[[134 132 128 121 147 127 108 125 118 124 127 132 141 124 127]
 [141 133 122 123 143 129 135 128 116 127 121 127 145 123 124]
 [123 118 138 132 141 127 131 125 128 124 140 147 132 131 127]
 [131 127 129 130 135 133 102 128 116 124 127 144 135 137 129]
 [136 131 124 127 140 132 120 128 116 125 126 139 142 129 126]
 [128 130 126 126 146 133 115 132 125 116 132 140 119 124 132]
 [130 127 127 134 131 141 128 127 119 127 124 146 139 135 128]
 [127 125 133 128 139 130 137 121 122 121 133 135 136 130 126]
 [118 129 132 123 142 131 123 136 129 127 135 138 122 131 137]
 [125 127 131 128 141 131 113 129 122 120 131 152 128 134 132]
 [128 128 128 120 145 127 122 130 126 125 134 139 134 127 128]] gives 127

[[134 140 147 114 119 133 153 127 124 135 120]
 [124 121 130 128 133 128 110 144 134 118 111]
 [142 136 135 117 120 134 134 133 119 121 123]
 [117 116 126 126 136 123  98 156 139 121 104]
 [114 122 119 138 139 123 120 118 139 131 135]
 [118 125 139 117 132 128 135 134 137 139 117]
 [138 132 136 138 124 134 124 129 127 109 119]
 [128 122 134 105 133 134 133 135 132 131 122]
 [137 133 140 115 121 133 142 135 121 131 122]
 [115 123 113 140 136 119 115 122 136 131 136]] gives 131

[[128 127 127 128 127 122]
 [128 122 121 126 125 102]
 [128 131 131 130 131 142]
 [128 127 127 127 127 125]
 [128 128 127 128 128 126]] gives 128

[[128 131 128 127 128 128 127 128]
 [128 130 128 128 128 128 128 128]
 [129 137 129 125 128 129 126 129]
 [128 125 128 130 128 128 129 128]
 [125 104 126 138 130 126 133 127]
 [130 147 129 120 126 130 125 129]
 [127 122 128 131 128 127 129 128]
 [127 115 128 133 130 127 129 127]
 [128 127 128 129 128 128 129 128]] gives 129

[[148 112 126 135 116 134]
 [123 126 144 115 137 138]
 [115 122 126 131 145 104]
 [151 125 112 134 134 137]
 [126 142 104 131 139 137]
 [142 121 121 117 122 139]] gives 122

[[129 130 119 128 142 130 114 129 132 120 103 134 132 130]
 [126 126 124 137 138 126 119 129 134 121 116 131 128 128]
 [128 128 117 113 131 133 128 128 127 124 111 133 133 132]
 [122 122 126 136 128 125 132 128 133 124 131 130 127 128]
 [113 113 110 115 124 130 147 128 135 116 120 138 133 134]] gives 133

[[115 142 128 131 133 131 133 141 141 111 114 141 145 113 116 115]
 [136 107 104 140 135 135 130 133 108 136 133 110 130 136 135 135]
 [139 126 136 116 112 116 110 108 121 144 146 120 110 143 142 145]
 [123 113 113 140 144 138 145 141 118 122 121 113 143 124 121 121]
 [142 116 129 121 118 124 123 110 116 142 148 117 113 141 144 145]
 [121 116 120 140 147 140 141 146 119 117 117 120 145 123 123 121]
 [120 147 145 123 123 122 119 126 152 120 126 150 124 122 120 119]] gives 120

[[134 141 129 135 123 127 112]
 [121 118 138 126 124 123 118]
 [121 133 156 138 133 130 123]
 [121 127 130 118 118 125 121]
 [133 138 128 135 121 128 106]
 [114 126 130 117 115 130 124]
 [105 143 135 123 116 156 137]
 [128 135 112 137 109 129 110]
 [121 114 141 123 133 133 123]
 [123 137 117 124 112 121 124]] gives 121
---
[134 130 126 150]	150

[120 135 141 137 133 105]	137

[[152 148 145 156]
 [151 149 155 146]]	156

[147 101 104 121 109]	121

[135 127 142 100 126 131]	100

[[157 119 126 129 125 118]
 [140 148 124 150 117 144]
 [100 135 120 121 133 138]]	129

[[155 134 114 112 133 110]
 [127 140 126 128 126 121]]	112
---
array([[141, 113, 128, 120],
       [132, 124,  98, 115],
       [127, 126, 111, 123]])	126

array([133, 115, 154, 126])	115

array([152, 126, 120, 126])	126

array([[111, 111, 119, 155],
       [124, 126, 143, 108]])	126

array([108, 117, 133, 155])	117

array([105, 130, 138, 100])	130

array([127, 102, 103, 103])	102

array([[146, 105, 147, 148],
       [111, 121, 111, 114]])	121
---
[152 106 121 108 109] -> 152
[140 101 150 106 141 115  99] -> 140
[146  98 154 102 147 111] -> 146
[128 107 126 106 105] -> 128
[139 130 117 106 130 136 137] -> 139
[100 107 121 138 113 118 117] -> 100
[147 108 150 105] -> 147
[145 139 156 154 130 127 140] -> 145
---
[119 131 122 128 130 127  99]
131, 130
[141 137 150 136 127 123]
150, 141
[149 131 101 125 155 106 116]
155, 149
[108 124 130  99]
130, 124
[131 124 105 135]
135, 131
[123 130 120 138 111 150 149]
150, 149
[121 107 117 104 104 119 122]
122, 121
---
Input:
[[128 115 104 131 110 113 118]
 [134 109 153 110 131 119 128]
 [132 115 134 118 124 119 122]]
Output: 153

Input:
[[116 121 120 153 120 125 125]
 [130 142 118 130 156 111 132]]
Output: 118

Input:
[[143 112 146 110 142 133]
 [111 108 149 108 111 152]]
Output: 149

Input:
[[125 102 135 106 107 124 132]
 [152 100 134 105  99 125 131]]
Output: 134

Input:
[[112 125 118 119 122 111 125]
 [137 131 132 132 130 138 128]
 [105 103 101 106 106 102 108]]
Output: 132

Input:
[[123 147 119 138 137 135]
 [116 142 134 154 138 117]
 [138 112 141 121 122 126]]
Output: 134

Input:
[[111 122 127 120 111 150]
 [116 142 132 152 115 118]]
Output: 132
---
[103 122 127 135 129 152 121] | 122

[[133 111 136 116 120 113]
 [125 123 135 116 116  99]] | 123

[100 129 157 101 154] | 129

[[ 99 117 102 102]
 [ 99 118 101 103]] | 118

[134 145 139 105 114 134 126] | 145

[154 117 101 148 102] | 117
---
Input: [149 106 153 102 148 136]
Output: 153

Input:
[[153 107 109 104 153 104]
 [148 146 146 110 149 107]
 [105 149 147 150 105 150]]
Output: 109

Input:
[[145 114 131 145 147 121 107]
 [117 109 143 115 134 137 112]]
Output: 131

Input: [125 126 137 105 151]
Output: 137

Input:
[[143 129 142 105 120 139]
 [140 128 139 107 121 137]
 [127 126 125 132 130 124]]
Output: 142

Input:
[[111 147 109 143 134 142 141]
 [145 109 148 110 121 111 112]
 [146 109 146 146 105 145 148]]
Output: 109
